Each row below holds a small network's activations on one record, seen along a few directions.
After each row come some of the record's fields: SIGEK, ZUGER, MIPA, ZIR.
Not every record has every field; a missing one is written none.
Other fields move the rows too, some of them a lot.
(in the rows, 500 means zero)
Random noise pushes rows far along 3 fixed directions. That doesn't count. These rows show it; they differ only by the noise:
| 498 | 433 | 501 | 492 | 570 | 520 | 545 | 509 | 585 | 545 | 444 | 446 | 502 | 440 | 545 | 514 | 459 | 457 | 537 | 522 | 434 |
| 578 | 427 | 550 | 451 | 516 | 499 | 517 | 558 | 705 | 429 | 331 | 258 | 487 | 468 | 584 | 494 | 338 | 504 | 655 | 549 | 375 |
| 582 | 487 | 555 | 497 | 577 | 671 | 579 | 433 | 352 | 552 | 374 | 399 | 518 | 361 | 505 | 189 | 442 | 421 | 349 | 528 | 461 |
| 392 | 416 | 425 | 539 | 715 | 451 | 630 | 476 | 625 | 676 | 592 | 704 | 578 | 483 | 537 | 718 | 623 | 447 | 572 | 486 | 469 |
| 407 | 401 | 457 | 487 | 442 | 464 | 428 | 573 | 619 | 547 | 515 | 454 | 400 | 433 | 542 | 665 | 450 | 437 | 520 | 521 | 450 |

| 675 | 533 | 459 | 559 | 705 | 527 | 707 | 477 | 316 | 511 | 343 | 527 | 660 | 458 | 455 | 425 | 487 | 375 | 520 | 543 | 586 | -> {SIGEK: gop, ZUGER: pudo, MIPA: none, ZIR: bepa}
| 585 | 550 | 500 | 419 | 587 | 466 | 560 | 465 | 636 | 401 | 437 | 463 | 613 | 617 | 664 | 551 | 438 | 638 | 680 | 481 | 401 | -> {SIGEK: boru, ZUGER: gasi, MIPA: sutug, ZIR: vusup}
| 562 | 580 | 494 | 622 | 650 | 449 | 506 | 399 | 484 | 538 | 572 | 656 | 621 | 649 | 467 | 618 | 693 | 603 | 746 | 564 | 529 | -> {SIGEK: gop, ZUGER: mulok, MIPA: sutug, ZIR: vusup}
| 480 | 453 | 525 | 405 | 332 | 495 | 401 | 553 | 549 | 403 | 451 | 311 | 357 | 445 | 534 | 411 | 367 | 495 | 456 | 504 | 479 | -> {SIGEK: boru, ZUGER: med, MIPA: fuf, ZIR: vusup}
| 592 | 498 | 574 | 526 | 544 | 450 | 551 | 509 | 611 | 436 | 348 | 364 | 563 | 567 | 493 | 483 | 445 | 590 | 672 | 532 | 461 | -> {SIGEK: gop, ZUGER: med, MIPA: sutug, ZIR: vusup}
| 679 | 529 | 447 | 354 | 775 | 548 | 789 | 452 | 470 | 479 | 379 | 531 | 715 | 494 | 649 | 294 | 465 | 510 | 460 | 440 | 403 | -> {SIGEK: boru, ZUGER: gasi, MIPA: none, ZIR: bepa}
| 327 | 489 | 422 | 594 | 565 | 401 | 539 | 457 | 501 | 671 | 670 | 789 | 519 | 548 | 454 | 725 | 707 | 514 | 478 | 453 | 567 | -> {SIGEK: zet, ZUGER: med, MIPA: sutug, ZIR: vusup}
| 667 | 552 | 588 | 551 | 506 | 614 | 464 | 473 | 402 | 439 | 368 | 317 | 504 | 499 | 473 | 276 | 427 | 534 | 582 | 579 | 452 | -> {SIGEK: gop, ZUGER: fozig, MIPA: fuf, ZIR: bepa}
| 477 | 561 | 481 | 573 | 434 | 504 | 361 | 416 | 551 | 465 | 599 | 551 | 488 | 533 | 457 | 587 | 555 | 630 | 621 | 533 | 503 | -> {SIGEK: zet, ZUGER: mulok, MIPA: none, ZIR: zozen}
| 552 | 549 | 503 | 595 | 419 | 452 | 368 | 463 | 450 | 448 | 501 | 511 | 510 | 563 | 438 | 640 | 555 | 568 | 630 | 579 | 537 | -> {SIGEK: gop, ZUGER: gasi, MIPA: sutug, ZIR: zozen}
| 420 | 446 | 483 | 451 | 326 | 420 | 422 | 593 | 580 | 452 | 496 | 387 | 371 | 452 | 500 | 589 | 396 | 451 | 482 | 526 | 497 | -> {SIGEK: zet, ZUGER: med, MIPA: fuf, ZIR: vusup}
| 493 | 499 | 500 | 373 | 395 | 574 | 462 | 570 | 454 | 446 | 393 | 446 | 418 | 390 | 562 | 423 | 362 | 464 | 418 | 517 | 458 | -> {SIGEK: boru, ZUGER: pudo, MIPA: fuf, ZIR: vikam}
| 594 | 501 | 398 | 379 | 407 | 475 | 481 | 596 | 445 | 391 | 388 | 376 | 467 | 445 | 601 | 453 | 335 | 419 | 387 | 501 | 451 | -> {SIGEK: zet, ZUGER: gasi, MIPA: none, ZIR: bepa}
| 551 | 582 | 506 | 612 | 413 | 495 | 343 | 448 | 350 | 483 | 547 | 543 | 474 | 567 | 424 | 552 | 610 | 537 | 582 | 587 | 564 | -> {SIGEK: gop, ZUGER: mulok, MIPA: sutug, ZIR: vusup}
| 481 | 512 | 480 | 558 | 365 | 579 | 401 | 465 | 188 | 534 | 489 | 544 | 448 | 434 | 391 | 381 | 530 | 447 | 270 | 529 | 612 | -> {SIGEK: gop, ZUGER: pudo, MIPA: sutug, ZIR: vusup}
| 562 | 479 | 427 | 359 | 410 | 478 | 522 | 586 | 473 | 442 | 449 | 424 | 442 | 439 | 604 | 489 | 368 | 458 | 427 | 474 | 478 | -> {SIGEK: boru, ZUGER: pudo, MIPA: none, ZIR: bepa}
| 371 | 455 | 495 | 483 | 427 | 485 | 486 | 521 | 492 | 541 | 553 | 491 | 422 | 428 | 456 | 489 | 486 | 438 | 384 | 505 | 525 | -> {SIGEK: zet, ZUGER: med, MIPA: fuf, ZIR: vusup}
| 375 | 460 | 452 | 574 | 322 | 475 | 323 | 545 | 372 | 545 | 571 | 544 | 357 | 458 | 408 | 611 | 515 | 487 | 369 | 518 | 586 | -> {SIGEK: gop, ZUGER: med, MIPA: sutug, ZIR: zozen}
| 627 | 462 | 422 | 315 | 591 | 388 | 643 | 593 | 727 | 386 | 368 | 399 | 600 | 552 | 703 | 594 | 346 | 546 | 673 | 466 | 372 | -> {SIGEK: boru, ZUGER: pudo, MIPA: none, ZIR: bepa}
| 499 | 442 | 515 | 440 | 283 | 582 | 350 | 568 | 482 | 445 | 398 | 257 | 319 | 363 | 546 | 385 | 328 | 435 | 385 | 539 | 442 | -> {SIGEK: zet, ZUGER: mit, MIPA: fuf, ZIR: vikam}
| 649 | 563 | 527 | 458 | 584 | 546 | 565 | 411 | 490 | 407 | 356 | 386 | 569 | 558 | 591 | 289 | 415 | 597 | 580 | 471 | 462 | -> {SIGEK: boru, ZUGER: med, MIPA: sutug, ZIR: vusup}
| 585 | 485 | 444 | 412 | 622 | 463 | 668 | 507 | 563 | 487 | 459 | 524 | 577 | 506 | 594 | 524 | 477 | 505 | 576 | 466 | 482 | -> {SIGEK: boru, ZUGER: med, MIPA: none, ZIR: bepa}
| 612 | 559 | 495 | 585 | 479 | 521 | 412 | 483 | 407 | 440 | 416 | 451 | 487 | 508 | 458 | 550 | 487 | 491 | 632 | 594 | 491 | -> {SIGEK: gop, ZUGER: mulok, MIPA: fuf, ZIR: bepa}
| 460 | 461 | 438 | 513 | 424 | 532 | 483 | 525 | 428 | 553 | 519 | 528 | 393 | 466 | 539 | 531 | 469 | 448 | 404 | 507 | 499 | -> {SIGEK: zet, ZUGER: med, MIPA: fuf, ZIR: bepa}
| 464 | 464 | 559 | 456 | 297 | 478 | 321 | 569 | 632 | 368 | 500 | 306 | 360 | 526 | 467 | 526 | 385 | 516 | 529 | 511 | 420 | -> {SIGEK: zet, ZUGER: mulok, MIPA: fuf, ZIR: vusup}
| 540 | 501 | 590 | 447 | 279 | 531 | 314 | 565 | 583 | 335 | 413 | 209 | 360 | 506 | 454 | 394 | 332 | 513 | 518 | 533 | 425 | -> {SIGEK: zet, ZUGER: mulok, MIPA: fuf, ZIR: vusup}
| 536 | 486 | 417 | 527 | 813 | 464 | 792 | 425 | 603 | 616 | 507 | 738 | 679 | 602 | 601 | 613 | 603 | 530 | 646 | 478 | 457 | -> {SIGEK: zet, ZUGER: med, MIPA: fuf, ZIR: bepa}
| 504 | 559 | 578 | 638 | 616 | 581 | 541 | 410 | 291 | 636 | 558 | 613 | 557 | 495 | 387 | 335 | 658 | 515 | 448 | 519 | 571 | -> {SIGEK: gop, ZUGER: mit, MIPA: sutug, ZIR: vusup}
| 419 | 457 | 478 | 600 | 590 | 454 | 592 | 507 | 429 | 591 | 543 | 652 | 560 | 460 | 393 | 638 | 583 | 367 | 476 | 515 | 587 | -> {SIGEK: gop, ZUGER: pudo, MIPA: fuf, ZIR: vusup}
| 488 | 528 | 501 | 584 | 678 | 564 | 619 | 369 | 407 | 598 | 535 | 698 | 577 | 452 | 475 | 394 | 584 | 522 | 380 | 482 | 549 | -> {SIGEK: zet, ZUGER: med, MIPA: none, ZIR: zozen}
| 485 | 455 | 564 | 551 | 570 | 496 | 586 | 566 | 498 | 604 | 477 | 462 | 532 | 432 | 399 | 548 | 486 | 382 | 486 | 517 | 559 | -> {SIGEK: gop, ZUGER: mit, MIPA: none, ZIR: bepa}
| 504 | 497 | 523 | 525 | 312 | 512 | 336 | 555 | 394 | 446 | 424 | 317 | 353 | 478 | 448 | 433 | 409 | 516 | 451 | 544 | 521 | -> {SIGEK: gop, ZUGER: med, MIPA: sutug, ZIR: vusup}
| 440 | 457 | 551 | 489 | 624 | 454 | 655 | 468 | 641 | 542 | 507 | 535 | 578 | 498 | 495 | 482 | 531 | 508 | 545 | 492 | 470 | -> {SIGEK: zet, ZUGER: med, MIPA: fuf, ZIR: vusup}
| 511 | 458 | 443 | 508 | 494 | 388 | 549 | 607 | 564 | 502 | 447 | 447 | 497 | 486 | 494 | 712 | 438 | 425 | 609 | 532 | 534 | -> {SIGEK: gop, ZUGER: med, MIPA: none, ZIR: bepa}
| 446 | 493 | 442 | 479 | 667 | 525 | 601 | 451 | 518 | 601 | 629 | 702 | 566 | 534 | 514 | 562 | 669 | 501 | 467 | 431 | 525 | -> {SIGEK: boru, ZUGER: fozig, MIPA: none, ZIR: bepa}
| 464 | 451 | 343 | 379 | 561 | 375 | 600 | 567 | 606 | 536 | 567 | 638 | 533 | 523 | 641 | 725 | 498 | 485 | 534 | 439 | 469 | -> {SIGEK: boru, ZUGER: pudo, MIPA: none, ZIR: bepa}
| 584 | 559 | 635 | 591 | 669 | 567 | 602 | 405 | 521 | 526 | 483 | 496 | 652 | 593 | 448 | 291 | 592 | 632 | 643 | 533 | 476 | -> {SIGEK: gop, ZUGER: fozig, MIPA: sutug, ZIR: vusup}
| 506 | 465 | 501 | 565 | 539 | 480 | 562 | 526 | 419 | 499 | 443 | 527 | 540 | 452 | 413 | 538 | 483 | 378 | 490 | 536 | 563 | -> {SIGEK: gop, ZUGER: pudo, MIPA: fuf, ZIR: vusup}
| 622 | 551 | 515 | 570 | 718 | 576 | 688 | 361 | 290 | 564 | 409 | 633 | 705 | 532 | 443 | 314 | 610 | 514 | 465 | 517 | 560 | -> {SIGEK: gop, ZUGER: pudo, MIPA: sutug, ZIR: vusup}
| 432 | 489 | 500 | 555 | 584 | 379 | 541 | 488 | 714 | 526 | 582 | 629 | 549 | 617 | 559 | 735 | 624 | 589 | 705 | 443 | 503 | -> {SIGEK: boru, ZUGER: mit, MIPA: sutug, ZIR: vusup}
| 502 | 444 | 488 | 410 | 475 | 395 | 517 | 587 | 784 | 437 | 448 | 331 | 478 | 544 | 590 | 639 | 399 | 534 | 654 | 513 | 431 | -> {SIGEK: zet, ZUGER: mit, MIPA: none, ZIR: bepa}
| 729 | 621 | 641 | 580 | 449 | 592 | 414 | 426 | 363 | 375 | 368 | 313 | 528 | 571 | 450 | 260 | 488 | 602 | 643 | 618 | 496 | -> {SIGEK: gop, ZUGER: mulok, MIPA: sutug, ZIR: vusup}
| 520 | 507 | 508 | 458 | 443 | 582 | 526 | 491 | 382 | 545 | 462 | 407 | 454 | 407 | 496 | 316 | 464 | 432 | 315 | 502 | 527 | -> {SIGEK: zet, ZUGER: mit, MIPA: none, ZIR: bepa}
| 403 | 440 | 649 | 530 | 457 | 530 | 458 | 550 | 664 | 543 | 537 | 392 | 465 | 503 | 381 | 480 | 468 | 478 | 532 | 515 | 472 | -> {SIGEK: gop, ZUGER: fozig, MIPA: fuf, ZIR: vusup}

Here are new rows. What are their fields?
| 366 | 464 | 560 | 496 | 574 | 570 | 572 | 446 | 526 | 637 | 598 | 572 | 525 | 454 | 451 | 372 | 589 | 458 | 336 | 467 | 506 | -> {SIGEK: zet, ZUGER: mit, MIPA: fuf, ZIR: vusup}
| 637 | 515 | 374 | 358 | 442 | 438 | 507 | 619 | 527 | 359 | 355 | 351 | 499 | 484 | 644 | 520 | 322 | 454 | 482 | 500 | 422 | -> {SIGEK: zet, ZUGER: gasi, MIPA: none, ZIR: bepa}
| 492 | 489 | 664 | 474 | 468 | 583 | 490 | 493 | 622 | 477 | 475 | 332 | 493 | 517 | 454 | 279 | 445 | 532 | 475 | 516 | 434 | -> {SIGEK: zet, ZUGER: fozig, MIPA: fuf, ZIR: vusup}
| 393 | 425 | 444 | 414 | 406 | 419 | 423 | 589 | 578 | 464 | 592 | 518 | 404 | 474 | 533 | 658 | 462 | 462 | 436 | 453 | 435 | -> {SIGEK: boru, ZUGER: gasi, MIPA: fuf, ZIR: vusup}
| 308 | 500 | 309 | 476 | 327 | 478 | 318 | 486 | 269 | 619 | 715 | 736 | 368 | 481 | 514 | 621 | 600 | 445 | 203 | 464 | 589 | -> {SIGEK: zet, ZUGER: pudo, MIPA: sutug, ZIR: vusup}
| 652 | 465 | 591 | 540 | 697 | 415 | 700 | 543 | 708 | 385 | 279 | 345 | 677 | 560 | 482 | 567 | 392 | 488 | 816 | 562 | 460 | -> {SIGEK: gop, ZUGER: pudo, MIPA: fuf, ZIR: vusup}
| 561 | 492 | 382 | 381 | 418 | 482 | 511 | 576 | 422 | 445 | 430 | 439 | 459 | 440 | 588 | 457 | 366 | 423 | 380 | 500 | 490 | -> {SIGEK: zet, ZUGER: pudo, MIPA: none, ZIR: bepa}
| 549 | 512 | 472 | 499 | 588 | 395 | 571 | 479 | 683 | 458 | 431 | 488 | 573 | 639 | 575 | 618 | 497 | 619 | 729 | 493 | 445 | -> {SIGEK: zet, ZUGER: med, MIPA: sutug, ZIR: vusup}
| 490 | 454 | 614 | 479 | 604 | 545 | 592 | 459 | 585 | 537 | 479 | 464 | 544 | 455 | 492 | 356 | 522 | 480 | 470 | 474 | 495 | -> {SIGEK: boru, ZUGER: mit, MIPA: fuf, ZIR: vusup}
| 515 | 573 | 437 | 426 | 530 | 517 | 493 | 424 | 420 | 479 | 561 | 571 | 559 | 561 | 632 | 470 | 536 | 581 | 445 | 467 | 459 | -> {SIGEK: boru, ZUGER: gasi, MIPA: sutug, ZIR: vusup}
| 460 | 442 | 420 | 464 | 496 | 331 | 557 | 596 | 737 | 483 | 501 | 474 | 494 | 548 | 556 | 810 | 461 | 500 | 699 | 513 | 476 | -> {SIGEK: zet, ZUGER: med, MIPA: none, ZIR: bepa}
| 503 | 459 | 494 | 394 | 467 | 511 | 499 | 530 | 513 | 424 | 482 | 431 | 471 | 462 | 550 | 430 | 418 | 488 | 410 | 465 | 408 | -> {SIGEK: boru, ZUGER: gasi, MIPA: fuf, ZIR: vusup}
| 551 | 488 | 430 | 550 | 468 | 464 | 520 | 581 | 352 | 502 | 425 | 492 | 494 | 429 | 443 | 604 | 454 | 338 | 464 | 546 | 600 | -> {SIGEK: gop, ZUGER: pudo, MIPA: none, ZIR: bepa}
| 603 | 550 | 564 | 524 | 584 | 501 | 545 | 453 | 640 | 406 | 436 | 433 | 576 | 622 | 601 | 460 | 528 | 630 | 726 | 486 | 461 | -> {SIGEK: boru, ZUGER: mit, MIPA: sutug, ZIR: vusup}
| 530 | 509 | 440 | 389 | 593 | 497 | 635 | 521 | 591 | 487 | 437 | 575 | 580 | 544 | 662 | 557 | 434 | 536 | 567 | 475 | 420 | -> {SIGEK: boru, ZUGER: pudo, MIPA: fuf, ZIR: bepa}
| 454 | 527 | 593 | 578 | 255 | 538 | 248 | 535 | 425 | 477 | 584 | 400 | 352 | 531 | 394 | 450 | 520 | 560 | 501 | 571 | 542 | -> {SIGEK: gop, ZUGER: fozig, MIPA: sutug, ZIR: vusup}
| 628 | 514 | 556 | 436 | 610 | 576 | 652 | 474 | 533 | 494 | 381 | 360 | 579 | 482 | 541 | 285 | 445 | 501 | 473 | 507 | 475 | -> {SIGEK: zet, ZUGER: mit, MIPA: none, ZIR: bepa}
| 442 | 458 | 561 | 608 | 545 | 673 | 509 | 463 | 198 | 717 | 528 | 578 | 460 | 285 | 348 | 326 | 550 | 300 | 225 | 521 | 569 | -> {SIGEK: gop, ZUGER: mit, MIPA: fuf, ZIR: vikam}
| 522 | 487 | 455 | 520 | 503 | 471 | 569 | 559 | 417 | 533 | 457 | 479 | 497 | 437 | 465 | 563 | 461 | 388 | 464 | 531 | 566 | -> {SIGEK: gop, ZUGER: med, MIPA: none, ZIR: bepa}
| 456 | 461 | 615 | 479 | 439 | 615 | 471 | 472 | 413 | 536 | 488 | 416 | 429 | 366 | 450 | 241 | 489 | 422 | 278 | 478 | 539 | -> {SIGEK: boru, ZUGER: mit, MIPA: fuf, ZIR: vusup}
| 499 | 479 | 455 | 446 | 619 | 466 | 571 | 516 | 661 | 517 | 554 | 572 | 547 | 566 | 554 | 655 | 579 | 535 | 607 | 453 | 486 | -> {SIGEK: boru, ZUGER: fozig, MIPA: none, ZIR: bepa}
| 410 | 530 | 492 | 636 | 445 | 430 | 358 | 471 | 489 | 569 | 686 | 674 | 486 | 606 | 405 | 731 | 698 | 565 | 638 | 555 | 564 | -> {SIGEK: gop, ZUGER: mulok, MIPA: sutug, ZIR: vusup}
